Each row below holds a small network's activations on one input, seen along a few directions.
In each table, some parts of the input vary, and every possible input appears once, in random order.
A made-up example of a description, with smaller parts first: one of 2 separate values, together with either a single point or one of 11 places around a ring or (one of 5 places around a ring, together with one of 6 places along a line).
Shared parts are said once, and a part with two or three values counts as separate values.

Other details of the inputs vary at random and push rows far along two fixed directions, the same in every table; ignore that.

A family of inputs:
R1: [ 10  27   5  36 -39  -7  51  51   5 -27  17  46  26  -8]
R2: [ 25  -9  14 -18  26 -15  -5  26  11  13  22  26   7 -10]
R3: [-15   5 -11  51 -53  39  38 -13 -18 -45 -36 -11   6  25]
R4: [ 16 -19 -19  -4  -2 -29   8  -8  -5  32  18  14  10 -12]
R5: [ 14  10   5  -9   6 -28 -10  15   0  38  11  -7  14  -4]
R6: [  4   7  -5  32 -55 -22  47  38 -11   3   5  26  29  15]
R7: [-21 -11 -14  -7  25  34 -28 -25 -26 -11 -25 -42 -15  -2]
R8: [ -6 -12 -14 -23  41  42 -22 -28 -15 -12  -6 -18 -24  -7]
R9: [ 25  -9 -35 -12  -9 -11 -30   4  32  28  41   4 -11 -12]
R10: [-20  28   0  43 -29  35  53  -2 -18 -44 -20  -8   3   2]
R11: [ -9  16  17 -14  -5 -40 -30   5  33  18  13   8   6  -8]
R12: [ 25 -17 -18 -13  -1 -18   3   0   1  22  25  25   6  -8]
R13: [ 18   7   6 -13  18 -27   9   5   2  31  19   2   8 -12]
R14: [ -2  -5  -8 -15   7 -28  -1  28 -17  30  11   2  13 -10]
R15: [  5 -14   4 -33  55  48 -28 -33  -4  -7 -12 -24 -30   6]
R16: [-13 -23  10 -28  46  32 -28 -11 -21   3 -27 -37 -21  15]
R17: [-12  23  19  -8  -9 -45 -28  -3  32  22   7  12   6   2]
R18: [-33  31  38  52 -53  32  44   2  13 -78 -36 -12  -7  18]
R19: [ 26 -29  -8  -8   5 -16  -3  15   5  10  24  36   9 -10]
R20: [-38  -7  16  -8  26  25 -41 -65   4 -26 -50 -42 -36  21]
Each input here is: either a single point or one of 4 places along a line or (one of 3 separate values, together with one of 5 places along a line).
Q: What sort of input is R2?
A: one of 3 separate values, together with one of 5 places along a line
Q: Change only the choice among 3 separate values in R4. List by row number the other rows that result.
A: R10, R13

A family of inputs:
R21: [ 10  14  10 -20   8 -61 -16   7  26  39  35  22  11 -24]
R22: [  3 -41  -4 -25  41  24 -20 -16 -21  -2 -13  -9 -12   3]
R23: [  2   5   1 -17 -10 -70 -30   9  25  45  27  20  15  -9]
R24: [-34  22  11  34 -37  28   3 -25  11 -45 -38 -17 -10  22]
R25: [ 17  40 -11  53 -73  -5  68  53   6 -19  26  41  31  -6]
R26: [-17 -11   3 -10   9  -2 -40 -34  12   6 -19 -27 -17  10]
R27: [ -4   2   1  23  -8  53  26   0  -9 -51 -22   4  -7  13]
R28: [ 34  -8 -26 -18   1 -33   0  27   5  45  50  22  11 -22]
R29: [ -9  -5  12 -24  32   0 -32 -33  16   3  -3 -20 -23  -5]
R30: [  6 -38 -14 -22  33  29 -23  -1 -12  -7   0 -13 -15  -5]
R31: [  3  -4   9 -15 -14 -68 -26  14  24  40  20  20  14  -3]
R32: [-21   9  -9  37 -24  48  36 -12 -28 -44 -34 -18  -2  12]
R33: [  1   1 -12  30 -18  58  26  -2 -11 -45 -16 -14 -10  10]
R34: [ -8  54  14  58 -93 -37  53  29  30 -11   5  31  28  16]
R35: [ -2  -2  -1  27 -12  52  30 -16 -18 -41 -30 -10  -6  19]
R36: [-23  35  25  24 -18  25  11  -6   5 -30 -31 -25  -5  19]
R37: [ 19  39   1  50 -64  -8  70  49   8 -18  20  51  32   1]
R38: [  6 -28 -22 -22  30  27 -23  -7  -9  -3   6  -9 -14 -10]
R39: [  3  26  11 -18   4 -58 -18  21  17  47  26  10  17 -14]
R40: [  1 -26 -11 -19  32  25 -14 -19 -18  -5  -8  -5 -10  -1]
R41: [ 31 -11 -14 -18   6 -41   9  15  -2  49  36  27  17 -14]
R42: [  4 -26 -14 -22  36  25 -19 -24 -17   1  -7  -9 -13  -3]
R43: [ -7  66  26  42 -64 -31  53  43  21  -2   6  19  26   9]
R44: [ -8 -35 -10 -16  30  17 -14 -14 -31   2 -18 -22  -8   1]
R45: [ -8  -5  14 -17  30   1 -30 -31  14   0  -7 -21 -16  -4]
R46: [-22   8  -5  38 -26  46  40  -6 -29 -48 -34 -13   1  13]
R47: [  9 -38  -4 -26  42  26 -23  -5 -11  -4  -5  -3 -14   1]
R48: [ 22  -8 -19 -11   1 -53   6  18 -14  56  29   9  24 -18]
R49: [  3  18  13 -25  12 -61 -24  23  17  49  27  10  15 -15]
R50: [-17  -5  20 -25  32  -1 -39  -7   1   6 -16 -23 -11   5]
R51: [ -9 -23 -19 -12  24  24  -7 -27 -30   4 -16 -32 -14   2]
R52: [-12  -6  14 -22  30  -1 -33 -25  13  -5  -6 -11 -19  -6]
R53: [ 37 -10 -10 -16   9 -35   0  24   5  43  37  29  15 -14]
R54: [-12 -12  21 -20  28  -4 -30 -17  12  -9 -10 -11 -16  -3]
R55: [  0   1  -1  24  -9  61  31  -8 -10 -47 -20  -3 -14  17]
Q: Describe the family of inputs behind these rows.
A: one of 5 places along a line, together with either one of 3 separate values or one of 4 places along a line
Q: Changing only the place on the line of 5 turns R43 into R36. The same change can be made to R34. Which row results?
A: R26
Q: Change only the choice among 3 separate values in R23. List by row number the other rows that result.
A: R49, R52
Q: Change only the place on the line of 4 in R47. List by row number the other rows that result.
A: R22, R30, R44

A family of inputs:
R56: [ -7  24 -12  58 -72  10  62  18 -11 -26 -11  14  21  14]
R57: [  1  33   2  33 -37 -10  53  32 -12  -1   4  10  25   1]
R58: [ 14  16  -4   3 -14 -50  28  41 -13  42  25  22  32 -13]
R59: [ 11 -38  -9 -61  77  -6 -60 -13  -7  37  18 -18 -18 -24]
R60: [-21  67  44  55 -60   2  47  32  27 -42 -20   9  16  22]
R61: [  9  25  23 -28  10 -78 -36  27  38  61  35  17  16 -16]
R62: [ -2 -16  -3 -20  35  27 -22 -11  -8  -9  -4 -18 -17  -8]
R63: [  6 -23  -4 -17  34  32 -12 -19 -14  -9 -12 -10 -14   3]
R64: [ 36 -15 -14 -37  26 -53 -19  20  10  61  54  35  15 -28]
R65: [-24  22  20  17 -19  26 -24 -21  28 -34 -28 -23 -19  23]
R66: [  8 -31 -13 -19  31  25 -21 -25  -9  -3  -5  -6 -16   1]
R67: [ -2 -20 -10 -25  32  -3 -20  -7 -23  24  -2 -17  -3  -6]
R68: [ 20   8  -6  10 -23 -12  25  22  14   6  26  32  13  -7]
R69: [ -4 -18 -10   6   9  67  -5 -34  -6 -48 -22 -10 -26  12]
R70: [ -1  39  14  19 -43 -48  24  11  26  17  16  14  19  -1]
R71: [-13   2  -4   7   9  46   5 -18 -16 -33 -22 -23 -13   3]
R72: [-21 -20  -8  25 -16  65  12 -27 -22 -55 -48 -24 -17  28]
R73: [-33  27  26  24 -19  44 -18 -24  23 -50 -41 -31 -23  28]
R74: [ 14  14   7 -30   7 -84 -19   7  25  67  39  17  15 -22]
R75: [-14  -5  -4  14  -2  69   8 -20  -9 -58 -30 -20 -22  12]
R76: [ 18   6   7  -2   6 -16  21  26  -2  16  20  24  13  -9]
R77: [ -1 -16   2  -6  28  44  -2 -17 -17 -25 -21 -13 -15   8]
R78: [ -3 -14  11 -59  56 -32 -86 -26  27  46   9 -24 -20  -8]
R79: [-15 -22   7   9  13  58   6 -22 -20 -48 -39 -21 -18  18]
R80: [ -8 -20   8  -1  22  42   0 -15 -18 -30 -28 -16 -14  12]
R81: [ 12  -5  -4  21 -26  -5  30  15  -1  -6   7  27  15   2]
R82: [-28 -15   8 -16  14 -10 -47 -39  15  -4 -22 -19 -19   7]
R83: [  4  33  -2  38 -46  -6  46  24  -2 -14   9  18  23  -4]
R84: [-13  -4 -12   8   5  36   7 -18 -23 -17 -22 -27  -9   8]
R85: [-10   4   8  17   7  66  19 -13 -13 -54 -31 -11 -17  14]
R86: [  2 -26 -25 -21  21  -4 -25 -17 -20  28   1 -15  -6  -3]
R87: [ -7  26  23   3 -29 -76   1  26  25  28  18  29  26  -8]
R88: [ 15   3   2   0 -13 -41  23  40  -8  33  20  24  28  -5]
R89: [-13 -11   7  30 -14  59  27 -13 -15 -59 -38 -11  -9  22]
R90: [ -8   2  18 -29  37 -21 -33 -23   8  26  -2 -23 -11  -6]
R91: [-46  11  20  23 -17  30 -12 -37   8 -52 -49 -27 -19  25]
R92: [-16 -24  16 -59  66 -40 -76 -26   9  41   0 -20 -14 -13]
R93: [ -5 -21 -28 -10  12  18 -18 -27 -13   9  -5 -25 -12   0]
R94: [-37  10  26   5   3  11 -17 -22   7 -29 -35 -22 -11  14]
R95: [  1 -17  -7 -20  30  25 -22 -11  -5  -8  -3 -14 -16  -5]
R96: [  3  22  -6  50 -59  21  48  21   9 -42   5  22  11   4]
R97: [ -1  30 -11  57 -67  15  53  13   2 -33  -2  16  16   6]
R98: [-12  -5   0 -16  10 -12 -38 -44  18  13  -6 -25 -20   2]
R99: [ 13  -9  -7  -5 -12 -35  12  26  -7  29  19  21  18  -4]
R100: [-30  -4  17 -14  13 -10 -40 -29  13  -6 -22 -19 -14   7]
R101: [ -8  37   1  50 -53  10  66  27 -14 -22 -10   6  22   9]
R102: [  0  43  27   3 -24 -56  -7  28  38  28  19  16  17  -3]
R103: [ 17  20 -15  13 -31 -40  29  31  -2  36  28  17  27  -9]
R104: [ 31 -18 -20 -32  14 -55 -26  21  14  55  54  24  12 -28]
R105: [ 16  16 -13  10 -25 -30  18  22   3  20  28  20  22 -15]
R106: [-15  -9 -13   7   1  34   4 -20 -27 -17 -27 -23  -8  10]
R107: [ 21 -11  -8  11 -26 -30  18  22   6  16  21  30  18  -1]
R108: [ 10   0  -1   6 -18 -29  22  30  -8  21  13  20  23  -2]
R109: [ -6 -24   3 -22  37  14 -17  -6 -22   5 -16 -19  -9   2]
R110: [ 25  -5 -13  10 -23 -20  22  16   8  12  26  34  14  -5]
R111: [ 10  14  -1  35 -39  21  39  20  10 -36   7  24   2   5]
R112: [  4  19  11  28 -27  24  43  30   3 -37   1  21   5   5]
R113: [ 10 -22  -7 -28  41  20 -24 -13  -5   5   3  -6 -15  -6]
R114: [ 14  18 -19  19 -37 -33  29  25  -2  27  23  18  26  -6]
R115: [  0 -29   6 -23  43  18 -19 -11 -17  -1 -12 -15 -12   0]
R116: [  0 -21 -15 -24  29  -4 -22 -12 -23  26   0 -17  -4  -6]
R117: [  3 -17   2 -25  46  29 -20 -11  -9  -3  -7 -12 -18  -3]
R118: [ 25   4  -2  -5  -6 -30  15  38  12  22  37  36  16 -15]
R119: [ 13  13  11 -36  17 -85 -28   8  24  72  40  12  15 -23]
R120: [ -1 -34 -13 -15  18  16 -21 -16 -18   2 -13 -14  -9   6]
R121: [ 24   2  -6   0  -9 -17  13  27  11  11  31  29   9 -10]
R122: [ -3 -13  -2   9  11  55   7 -22 -14 -39 -29 -11 -17  16]
R123: [ 16 -41  -8 -60  80  -4 -56 -11  -5  34  18 -12 -19 -21]
R124: [-17  57  19  59 -78  -9  60   5  24 -32 -13  10  14  17]
R125: [  5 -29 -15 -17  23  33 -24 -18   6 -15   1  -4 -25   0]
R126: [ 14  10 -15  11 -29 -28  17  19   4  18  28  20  20 -11]
R127: [ -1  -9  -7 -21  38  14 -22 -15 -15   5  -4 -21 -11 -11]
Q: Describe the family of inputs behind these rows.
A: one of 6 places along a line, together with either one of 3 separate values or one of 9 places around a ring
Q: Changing only the place on the line of 6 turns R63 into R122. The same change can be made to R87. Which row results?
A: R100
Q: Changing only the place on the line of 6 turns R126 into R83. The same change can be made to R73. Which row results?
A: R102
Q: Change only the choice among 3 separate values in R82. List by row number the other rows that result.
A: R65, R98
Q: Change only the place on the line of 6 in R59. List by row number the other rows that result.
A: R62, R75, R95, R96, R104
Q: Change only the place on the ring of 9 in R76. List by row number the other rows that result.
A: R57, R58, R59, R109, R115, R117, R123, R127
Q: List by row number the other rows that have the place on the line of 6 in common with R71.
A: R61, R62, R67, R77, R80, R85, R88, R94, R101, R112, R119
Q: Change only the choice among 3 separate values in R73. List by row number the other rows that result.
A: R91, R124
